Each row below is a small network's average activation on inputs in which a field has the value named, seen along a few directions.
Related values have similar rows: they may be neighbours, one step apart, or belong to one group.
In the rows, 500 means zero.
Strong random noise was added to every row along 6 fixed directions; ignore it. To show where, here is one row again and again, with new noise each time:
[439,288,480,367,282,563,782,305,336,541,429,470,475,502,672,296,425]
[471,596,558,566,516,525,543,594,567,507,554,556,89,456,271,520,508]
[557,293,327,404,552,427,364,727,622,545,566,453,478,652,431,400,536]
[635,515,531,490,513,448,360,479,494,490,554,519,531,556,430,542,598]
[529,547,438,544,509,554,483,458,560,523,485,529,471,501,527,475,489]
[548,570,601,545,452,532,523,365,438,479,485,587,403,441,450,529,549]
[639,400,406,451,528,400,423,520,567,508,597,415,414,615,428,411,603]
[626,568,413,500,524,493,381,448,564,534,553,435,615,594,562,500,522]


Field G:
g4: [467,609,546,514,405,549,675,468,521,537,562,394,227,535,493,444,371]
g11: [421,557,523,618,630,522,474,458,517,414,375,629,561,325,502,549,568]
g9: [656,494,380,523,499,452,577,142,474,493,527,402,639,518,694,401,650]
g1: [577,669,442,426,638,363,356,654,585,543,739,159,589,682,434,601,536]
g6: [369,325,420,549,476,560,567,540,541,466,320,634,489,377,592,380,352]
g2: [497,410,471,588,546,531,492,539,544,471,424,692,402,413,420,477,617]
g10: [305,370,488,387,434,539,722,553,425,501,460,456,563,482,643,460,444]
g13: [366,305,426,447,504,540,618,519,476,507,409,556,573,446,608,451,550]
g8: [482,510,468,463,408,544,463,575,519,545,491,424,597,557,610,483,353]
g7: [476,365,488,455,431,481,471,423,437,487,395,475,826,501,710,413,393]
g14: [354,704,560,586,454,714,578,575,499,574,436,631,409,414,491,608,308]
g3: [568,559,590,545,501,439,653,228,423,442,599,442,340,467,454,506,693]
g12: [446,582,475,502,562,454,548,520,535,466,490,404,545,483,508,509,397]
g5: [483,562,531,513,492,416,677,446,486,504,555,301,267,492,435,418,391]
The values of G form a ring.
What is the length, in steps, of the shortest route from g11 to g2?
Answer: 6
Going along G from g14 by way of its neighbour g4, in what order are g6, g10, g8, g7 met?
Answer: g8, g6, g7, g10
List every value one step from g3, in the order listed.
Answer: g9, g13

Field P:
p10: [587,378,386,483,401,450,583,442,529,527,511,421,392,569,555,349,477]
p8: [581,491,738,532,427,483,494,381,366,401,431,703,313,372,325,535,560]
p13: [358,577,601,561,516,560,633,339,419,411,355,575,481,344,578,538,530]
p3: [572,347,379,456,610,374,401,552,582,471,552,437,646,587,493,451,705]
p4: [401,505,351,549,535,613,699,449,575,518,464,496,360,415,579,411,511]
p9: [508,269,444,424,462,394,502,502,441,455,477,412,633,528,546,378,461]
p11: [536,693,667,584,382,585,662,298,405,496,559,568,187,422,438,548,493]
p1: [379,497,573,471,443,503,522,514,442,468,449,490,685,465,586,537,415]
p14: [457,208,599,315,433,303,587,547,334,447,539,358,505,593,431,415,580]
p6: [645,522,810,543,399,387,501,293,303,396,460,634,379,401,284,547,605]
p7: [479,332,527,339,491,405,432,724,465,528,550,408,415,572,386,412,395]
p5: [471,401,554,439,475,579,530,511,441,514,490,611,467,498,475,502,566]
p12: [561,484,472,499,470,523,543,326,402,527,540,517,592,481,564,495,616]
p2: [664,803,595,639,660,509,135,659,615,536,594,671,603,521,325,859,631]
The values of P form a ring.
Going along P from p13 by way of its neighbour p3, in what order are p8, p11, p1, p7 met?
Answer: p11, p8, p7, p1
List every value one step from p12, in the order listed.
Answer: p4, p5

Field B:
b3: [232,407,432,623,574,667,590,586,588,434,276,727,461,269,609,479,374]
b1: [629,527,571,325,244,621,394,355,292,624,547,505,939,686,773,586,443]
b7: [711,381,721,566,460,477,318,274,317,363,376,898,622,326,415,603,735]
b9: [393,507,617,604,667,414,493,651,558,421,471,622,276,397,260,633,662]
b2: [486,558,636,344,506,487,396,556,317,524,567,506,911,560,526,747,574]
b5: [500,346,457,377,496,375,416,639,508,485,517,315,664,628,549,427,441]
b4: [528,549,300,568,703,426,365,604,693,445,549,358,547,505,480,490,606]
b6: [554,579,340,549,467,550,638,503,677,604,616,394,98,608,444,346,438]
b10: [485,565,278,697,737,541,310,769,844,500,436,642,383,488,365,470,402]
b8: [287,331,409,480,340,660,766,371,387,589,263,519,646,383,775,253,243]
The values of B form a line.
List every value one step from b7, in the order listed.
Answer: b6, b10
List every value one step from b2, in the order listed.
Answer: b9
List every value one step from b5, in the order listed.
Answer: b3, b8

Field S:
s4: [416,594,551,441,603,537,518,576,520,505,384,460,489,441,465,294,285]
s16: [375,469,259,572,527,445,809,415,667,502,501,143,448,619,821,307,452]
s7: [525,148,545,357,570,417,272,692,499,429,550,733,493,653,382,530,815]
s19: [448,227,500,468,564,259,264,821,498,545,486,439,476,627,269,347,534]
s14: [357,793,475,571,662,608,255,653,478,440,466,665,900,263,523,843,470]
s6: [684,363,324,783,446,429,756,85,691,345,413,551,61,467,517,220,623]
s15: [372,177,337,538,452,452,424,673,659,535,317,447,521,548,594,312,423]
s10: [213,186,549,410,596,503,894,540,418,384,347,660,248,310,251,382,555]
s3: [371,536,555,621,637,656,316,728,567,606,494,866,483,323,373,732,659]
s11: [383,511,806,440,409,407,641,655,321,319,633,449,264,427,297,733,602]
s17: [624,590,379,604,564,656,699,27,547,440,330,386,568,219,828,296,401]
s20: [611,886,775,551,432,698,303,349,388,514,401,747,829,517,512,749,558]
s5: [756,185,374,449,574,467,444,309,469,395,521,688,683,463,596,327,588]
s13: [658,617,550,278,361,532,308,348,422,539,540,402,921,729,740,645,691]
s1: [434,220,155,450,639,333,661,468,630,532,431,310,622,646,645,253,533]
s18: [658,537,55,566,495,428,574,597,744,660,562,226,390,728,579,269,318]
s9: [514,365,614,590,475,585,467,441,286,573,464,723,380,406,310,469,796]
s2: [520,586,463,605,523,505,435,497,657,510,514,323,180,339,568,488,421]
s12: [537,515,626,431,474,429,292,921,595,527,806,508,221,649,248,765,302]
s8: [491,362,361,398,466,489,483,692,500,549,518,671,573,529,319,407,334]
A value of S combines one of 5 hidden first parts with one of 4 second parts; all combinations occur once.
Changing only the second part turns s19 into s18. s4 has the same second part as s19; what does that change turn s4 into?
Answer: s8
Changing only the second part turns s17 into s14. s15 has the same second part as s17; what does that change turn s15 into?
Answer: s16
Changing only the second part turns s9 into s10. s7 has the same second part as s9; what does that change turn s7 into?
Answer: s11
